A small network was shown many inputs. Here are its activations along a few directions, one row for each input.
Each table varies a few parts of the input and shows all the possible inputs, shuffled.
A made-up example of a description, with smaller parts first: one of 4 places along a line, together with either a single point or one of 11 places around a ring or (one of 2 separate values, together with one of 8 places around a ring).
Shared parts are said once, and a part with two or three values counts as separate values.
(in the rows, 128 means zero)

Other details of the inputs vary at random and push rows far along two fixed directions, the same in every table; ignore that.

A family of inputs:
R1: [135 123 104  96 116 112 107 126 127 166 106 110 119 127  90]
R2: [123 162 136 170 153 176 175 127 110  92  70 152 106 124 161]
R3: [116 124 111 108  93 120 103 112 110 152 119 124 107 119  87]
R4: [121 151 130 163 161 165 169 131 127  93  96 137 112 131 175]
R5: [112 158 136 172 168 187 179 140 136  88  97 145 104 134 187]
R6: [114 150 153 171 157 164 172 128 119  97  89 145 115 127 163]
R7: [127 112 148 139 127  96 115 159 151 108 212 135 198 154 159]
R8: [125 151 118 131 116 148 137 121 113 117  92 138 102 124 117]
R9: [128 122 105 102 106 113 108 108 121 152 117 106 102 125  93]
R10: [139 120 100 101 108 105 112 116 140 152 111 126 108 114  90]
R11: [139 113 122 107 120  99 115 132 125 128 147 145 135 128 110]
R12: [125 115 112 104 124 122 127 116 127 133 124 138 130 135 103]
R13: [131 122 131 109  97 124 107 111 113 157 115 110 108 118  81]
R14: [133 109 115  81 125 113 112 109 117 148 118 133 116 111  83]
R15: [118 119 125 111 104 114 108 102 111 150 111 117 109 115  85]
R16: [130 118 134 114 101 116 109 107 110 159 114 108 110 116  81]
R17: [132 133 153 148 146 109 118 151 161 122 196 131 181 139 176]
R18: [129 110 151 137 132  81 103 166 145 109 227 138 196 144 150]
R19: [113 155 145 167 169 183 179 137 140  89 102 138 111 132 186]
R20: [127 140 115 126 130 143 136 119 126 125  98 123  95 130 122]
R21: [113 144 146 167 167 165 170 132 134  98 113 131 123 127 182]
R22: [127 107 112  82 117 117 123 101 125 150 115 128 122 124  84]
R23: [132 108 152 140 129  83 100 169 150 107 232 134 204 148 159]
R24: [120 151 140 175 174 184 182 133 123 100  87 137 107 128 182]
R25: [129 123 123 119 100 123 110 112 105 160 113 114 106 117  85]
R26: [118 121 114 115 101 117 105 108 106 151 113 121 109 115  87]
R27: [129 151 132 165 167 177 175 128 120  99  78 134 103 129 171]
R28: [143 116 116 110 110 120 107 110 114 159 114  96 106 122  90]
R29: [123 113 109 110 113 121 111 106 115 161 118 102 106 116  97]
R30: [141 113 120 106 119 105 115 131 126 127 141 142 136 129 115]
R31: [132 109 159 130 132  92 109 158 152 110 219 130 203 142 166]
R32: [117 162 128 159 138 162 161 131 119  90  94 154 113 130 159]
R33: [138 115 107  95 113 112 122 115 124 139 116 138 123 134 100]
R34: [128 127 112 111  95 112 104 107 105 147 111 121 113 118  87]
R35: [132 124 131 127 137 150 138 110 118 145  94 106  96 118 116]
R36: [141 114 129 118 121 102 116 140 135 118 162 141 156 138 135]
R37: [134 105 135 102 124 100 104 133 134 131 171 128 161 125 120]
R38: [120 126 114 107  89 123 102 114 111 155 121 121 105 120  85]
R39: [112 143 124 153 151 163 158 129 131 110 106 133 106 127 162]
R40: [130 108 125 107 118 120 112 103 116 165 115  93 106 115  93]
R41: [110 153 144 168 169 175 177 136 140  90 108 138 118 130 189]
R42: [121 125 125 104  93 123 106 109 115 152 117 116 107 118  85]
R43: [129 133 132 133 142 161 144 117 126 134  98 115  97 124 128]
R44: [132 106 152 140 126  85  99 166 153 108 233 131 210 150 162]
R45: [136 119 103  98 119 110 108 123 128 157 109 118 114 118  84]
R46: [130 129 139 153 130  95 115 161 164 120 207 129 186 133 159]
R47: [118 139 129 145 132 150 145 115 106 128  86 136 101 120 123]
R48: [132 104 113  80 119 120 114 104 124 151 113 123 123 120  88]
R49: [129 131 146 142 136  97 117 153 160 123 202 126 185 126 165]
R50: [139 131 133 146 133 111 124 147 157 117 159 139 151 144 157]
R51: [130 107 150 141 128  93 108 164 153 107 223 131 208 153 165]
R52: [137 121 102 105 119 118 103 108 138 168 117 125 111 125  87]
R53: [107 158 148 169 152 173 170 135 128  83  99 154 118 129 176]
R54: [130 156 132 162 162 180 170 131 128  97  79 137  96 136 164]
R55: [138 117 140 131 126 101 123 151 142 107 181 142 177 148 159]
R56: [131 121 129 120 124 104 129 137 136 115 161 145 157 145 139]
R57: [133 126 152 135 138  92 112 164 150 120 196 122 187 133 166]
R58: [135 145 123 134 120 151 138 113 104 131  77 129  97 119 107]
R59: [134 115 116 110 110 129 106 113 119 165 122  99 101 124  91]
R60: [139 131 118 111  92 120 103 115 108 151 114 113 110 123  81]
R61: [140 125 112 109 119 111 120 138 132 141 102 123 119 129 117]
R62: [117 169 140 178 157 199 183 137 117  88  73 158  96 128 171]
R63: [126 113 155 129 131  99 121 153 151 111 205 131 196 147 161]
R64: [124 149 131 165 169 193 180 124 120 111  70 134  90 124 163]
R65: [142 115 104  96 112 103 110 127 130 149 101 124 107 117  90]
R66: [134 122 112  88 121 113 110 119 124 165 101 109 119 120  97]
Description of these inputs: one of 3 separate values, together with either one of 4 places along a line or one of 6 places along a line or (one of 2 separate values, together with one of 6 places around a ring).
Changing only the choice among 3 separate values turns R57 into R65. The same change can be made to R43. Which row results?
Answer: R54
Changing only the choice among 3 separate values turns R27 into R24. The same change can be made to R2. Which row results?
Answer: R47
Which other rows does R65 become when the place on the line of 4 takes its other values? List them by row number.
Answer: R10, R50, R61
Start at R53 and move only the place on the ring of 6, one step at a time. The first step leads to R42. Which rows follow, in order?
Answer: R13, R16, R6, R15
Which other rows does R4 become when the choice among 3 separate values takes its other values? List them by row number.
Answer: R21, R29

A family of inputs:
R67: [123 123 110 106 105 138 107  83 115 191  89  76  70 104  72]
R68: [116 125 181 171 129  98 134 174 139  67 236 146 215 157 200]
R69: [114 147 172 175 193 171 202 158 139  33 130 190 172 146 226]
R70: [128 132 133 146 101 100 105 145 120 115 172 137 152 139 129]
R71: [155 110 141 121 146 100 115 154 145 135 163 118 165 131 143]
R72: [108 135 102  99  90 149 115  79  93 160  64 121  60  99  56]
R73: [141 129  83 103 117 150 123  90 107 176  35  99  41 110  63]
R74: [132 111 134 111  51  46  46 136 122 173 221 104 168 123  71]
R75: [131 143 139 148  99 104 103 152 137 138 161 115 145 133 133]
R76: [141  99 151 112 149 108 120 137 141 136 175 109 166 133 144]
R77: [108 136  89 118 203 196 194 120 177  71 100 208 116 142 173]
R78: [104 150 140 161 179 209 197 113 110  90  50 152  91 124 167]
R79: [139 138 128 140 100 101 107 156 136 127 160 118 147 146 139]
R80: [151 109  91  82 112 119 107 100 110 180  68  96  76 112  59]
R81: [146 113 138 117 126  92 117 144 129 112 162 162 176 134 126]
R82: [127  86 160 101 120  80  94 130 129 148 204 109 189 130 113]
R83: [136 106  94  76 118 148 123  73  99 184  46  92  52 108  56]
R84: [ 96 171 148 183 163 211 184 116 117 101  69 138  87 112 171]
R85: [166  85 125  67  82  28  53 147 139 168 211 105 199 138  82]
R86: [127 134  86 102 145  87 119 151 188 129 151 149 155 128 151]
R87: [105 157 114 142 136 190 174 103 102  96  49 155  69 121 132]
R88: [139 157 105 135 154 177 177 126 115 100  26 158  81 131 137]
R89: [ 96 169 160 206 181 203 199 140 128  66 106 149 122 137 217]
R90: [133 130 165 174 126  92 125 181 141  78 222 158 210 154 188]
R91: [124 119 143 146 120 118 112 132 135 143 175  85 139 136 146]
R92: [140 116  95  89  84 113  79  88 114 212  84  78  62  99  33]
Describe the family of inputs behind these rows.
Answer: either one of 2 separate values or (one of 4 places along a line, together with one of 6 places around a ring)
Which of the alternatives is R75?
Answer: one of 4 places along a line, together with one of 6 places around a ring
